Each row below holds a small network's activations on one input, seen along a few directions.
Each table varies a few parts of the input and shows all the possible inputs, shuffled.
Descriptions start from the smaller parts, as in this example, which fits no table here: one of 8 places around a ring, together with either a single point or one of 9 places around a ring or (one of 2 separate values, together with one of 6 places along a line).
Shared parts are said once, and a part with two or three values counts as separate values.
In the rows, zero is written as 128.

Other details of the inputs vary at random and push rows far along three fixed directions, the same in every table; ignore that.

A family of inputs:
x1: [105 137 103 123 145 118 134 163 113 113 139]
x2: [109 119 139 137 109 115 129 120 154 152 100]
x3: [110 133  96 123 162 122 153 145 125  94 109]
x4: [145 144 139 126 113 162 154 104 110 137 138]
x5: [142 131 154 109 113 149 131  99 102 125 121]
x6: [117 114 102 140 157 131 133 161 113 109 126]
x7: [105 108 125  87 162 158 162 136 132 133 140]
x8: [152 136 144 113 116 136 121 106 105 116 119]
x9: [159 135 152 128 127 157 108 104 110 122 131]
x10: [114 123 149  89 131 199 180  91 118 187 137]
x11: [122 113 151 132 107 112 124 132 175 142 124]
x12: [105 134 120 147 116  95 103 144 157 143 119]
x13: [159 127 135 127 126 144  98 119 115 112 126]
x14: [141 146 115 129 126 103  91 136 106 104 141]
x15: [ 98 119  97 122 159 126 164 160 115 107 115]
x16: [108 125 126 140 103  92  99 149 143 151 128]
x17: [161 129 129 128 116  94  98 112 100 106 122]
x18: [101 128 112 141 164 159 152 142 131 111 121]
x19: [114 113 131 158 125 110  98 119 175 154 106]
x20: [146 138 163 133 128 172 131 105 110 135 128]
x21: [170 137 100 134 113 107 106 122 108  99 140]
x22: [161 131 123 122 114 112 105 131 106  98 117]
x23: [152 119 173 113 109 140 131 115  97 129 158]
x24: [116 119 149 140 118 112 132 125 171 143 123]
x25: [117 122 100 119 160 115 142 149 143  78 135]
x26: [158 129 115 131 121 119 132 125  99 129 143]
x27: [134 119 174  93 136 205 147  97 107 183 136]
x28: [139 113 162 135 116  99 123 129 147 162 138]
x29: [120 119 111 122 145 115 135 144 132  87 139]
x30: [103 128  96 130 160 125 154 149 123  95 110]
x31: [112 136  77 126 151 136 159 144 137  99 127]
x32: [166 123 167 117 114 123 125 122 103 131 157]
x33: [179 128 135 124 116  98 107 130  90 121 129]
x34: [167 133 176 115 110 140 124  95 107 119 153]
x35: [152 136 115 135 111 133 128 117 107 116 143]
x36: [114 128  93 139 174 138 135 148 131  92 118]
x37: [112 136 121 122 147 145 160 139 120 110 108]
x38: [125 113 159 152 119 130 125 125 153 185 114]
x39: [107 129 103 141 169 147 144 142 126 102 121]
x40: [ 97 130 123 136 113 101 103 135 172 156 113]
x41: [ 92 134 133 136 115 118 117 134 160 157 120]
x42: [164 117 131 115 118 105  96 122 118  88 146]
x43: [111 120 136 148 112  97 121 118 155 154  96]
x44: [106 128 108 134 164 164 147 150 131 105 118]
x45: [150 125 127 128 109 134 135 118  92 131 146]
x46: [158 137 120 127 103 139 123 117 111 119 137]
x47: [ 81 125 160 102 122 160 146 114 169 221 124]
x48: [106 131  87 122 144 149 163 132 131 113 131]
x49: [139 147 111 122 130 115  95 138 120 102 135]
x50: [110 119 106 150 108 100 124 119 178 156 114]
x51: [ 96 118 104 120 150 134 161 153 109 113 116]
x52: [128 108 130 133 114  88 105 137 177 125 121]
x53: [121 130  65 141 148 112 142 147 122  88 134]
x54: [116 111 155 135 113 107 121 107 174 149 126]
x55: [152 138 141 122 121 129 125 115 100 112 117]
x56: [154 152 136 125 111 112  88 129 107 115 140]
x57: [126 115 158 136 111 105 120 106 157 144 132]
x58: [146 152 153 116 125 136 126 132  95 153 149]
x59: [102 148  87 123 163 116 129 161 129  92 131]
x60: [108 130 145 115 147 164 173 133 136 114 140]
x61: [121 120  96 157 110  87 116 124 163 143 119]
x62: [119 127 113 134 175 146 155 157 116 130 126]
x63: [126 110 135 146 116  86 111 135 167 130 127]
x64: [150 130 136 139 135 136 106 109 109 116 131]
x65: [131 154 133 122 125 134 115 138 118 119 138]
x66: [112 126 115 152 109 118 139 131 170 155 114]
x67: [108 147 101 121 145 129 125 159 129 103 132]
x68: [110 137 141 135 118 109 124 143 150 174 128]
x69: [168 121 147 130 113 100  97 111 111 103 149]
x70: [138 144 118 123 123 113  93 128 118 111 135]
x71: [161 139 172 110 121 142 144 106  85 156 130]
x72: [106  98 145 140 109  98 125 137 159 154 129]
x73: [144 134 108 120 116 141 131 122 123 116 133]
x74: [100 128 124 122 159 176 154 124 129 122 122]
x75: [146 126 119 125 126 104 109 118 114 103 116]
x76: [129 126 141 123 108 157 152 107  94 148 145]
x77: [117 111 129 158 120 114  98 127 165 150 108]
x78: [150 147 123 124 121 104  87 126 100 104 143]
x79: [ 96 138 133 118 157 184 212 119 117 167 136]
x80: [135 134 152 135 134 170 135 120 120 131 127]
x81: [ 94 136 130 128 116 118 116 136 175 160 113]
x82: [162 129 123 115 115 114 101 125 107  97 118]
x83: [152 129 103 134 109 117 114 124 113 109 139]
x84: [104 103 130 156 119 117 114 143 153 162 113]
x85: [118 119 165  82 135 188 168  98 113 177 121]
Description of these inputs: one of 5 separate values, together with either a single point or one of 4 places along a line or (one of 2 separate values, together with one of 6 places around a ring).
Question: The inputs of x24 and x56 match in every part but the choice among 5 separate values. If x63 is changed in the same way as x24 into x56, which row does it become?
Answer: x12
Question: The inputs of x62 and x71 match in every part but the choice among 5 separate values. If x77 is changed in the same way as x62 into x71, which row does it become?
Answer: x2
Question: Change only the choice among 5 separate values in x16. List by row number the other rows that result.
Answer: x51, x72, x76, x84
Question: Change only the choice among 2 separate values in x80. List by row number the other rows that result.
Answer: x18
Question: Change only the choice among 5 separate values in x49. List by row number the other rows that result.
Answer: x8, x9, x25, x31
Question: Change only the place on the ring of 6 in x57. List by row number the other rows that result.
Answer: x29, x42, x54, x63, x69

A family of inputs:
x86: [103 131 104 104 173 150 181 169 101 108 150]
x87: [106 129 133 113 145 141 159 144 118 154 146]
x88: [217 133 176 124  81 119  58  86  85 117 144]
x89: [119 128 102 119 156 161 159 130 113  90 131]
x90: [117 111 105 165 124  69  88 148 183 133  95]
x91: [ 85 136 187 136  98 185 172  83 157 212 110]
x92: [ 83 132 194 116 105 171 171  98 152 238 131]
x93: [157 128 122 120 137 132 108 125 102  76 141]
x94: [101 114 102 165 124  71  93 150 189 132  96]
x95: [122 106  94 164 119  68  94 144 184 142  98]
x96: [120 138  98 115 157 158 164 137 105  85 135]
x97: [110 140  94  97 161 145 155 161  93 104 146]
x98: [107 117  88 165 117  68 104 146 188 138  99]
x99: [175 141 121 121 129 122  95 124  88  65 145]
x100: [144 135 184 122 100 157 125  87 132 148 132]
x101: [212 135 162 131  77 121  68  88  77 129 138]
x102: [ 99 120 110  97 173 139 182 157 108 105 140]
Question: What is each input in this table made of?
Answer: either a single point or one of 4 places along a line or (one of 2 separate values, together with one of 6 places around a ring)
Question: Start at x86 and move only the place on the line of 4, one step at a time. The first step leads to x87. Which rows follow, in order?
Answer: x92, x97
Question: Change only the choice among 2 separate values in x100. List by row number the other rows that result.
Answer: x96
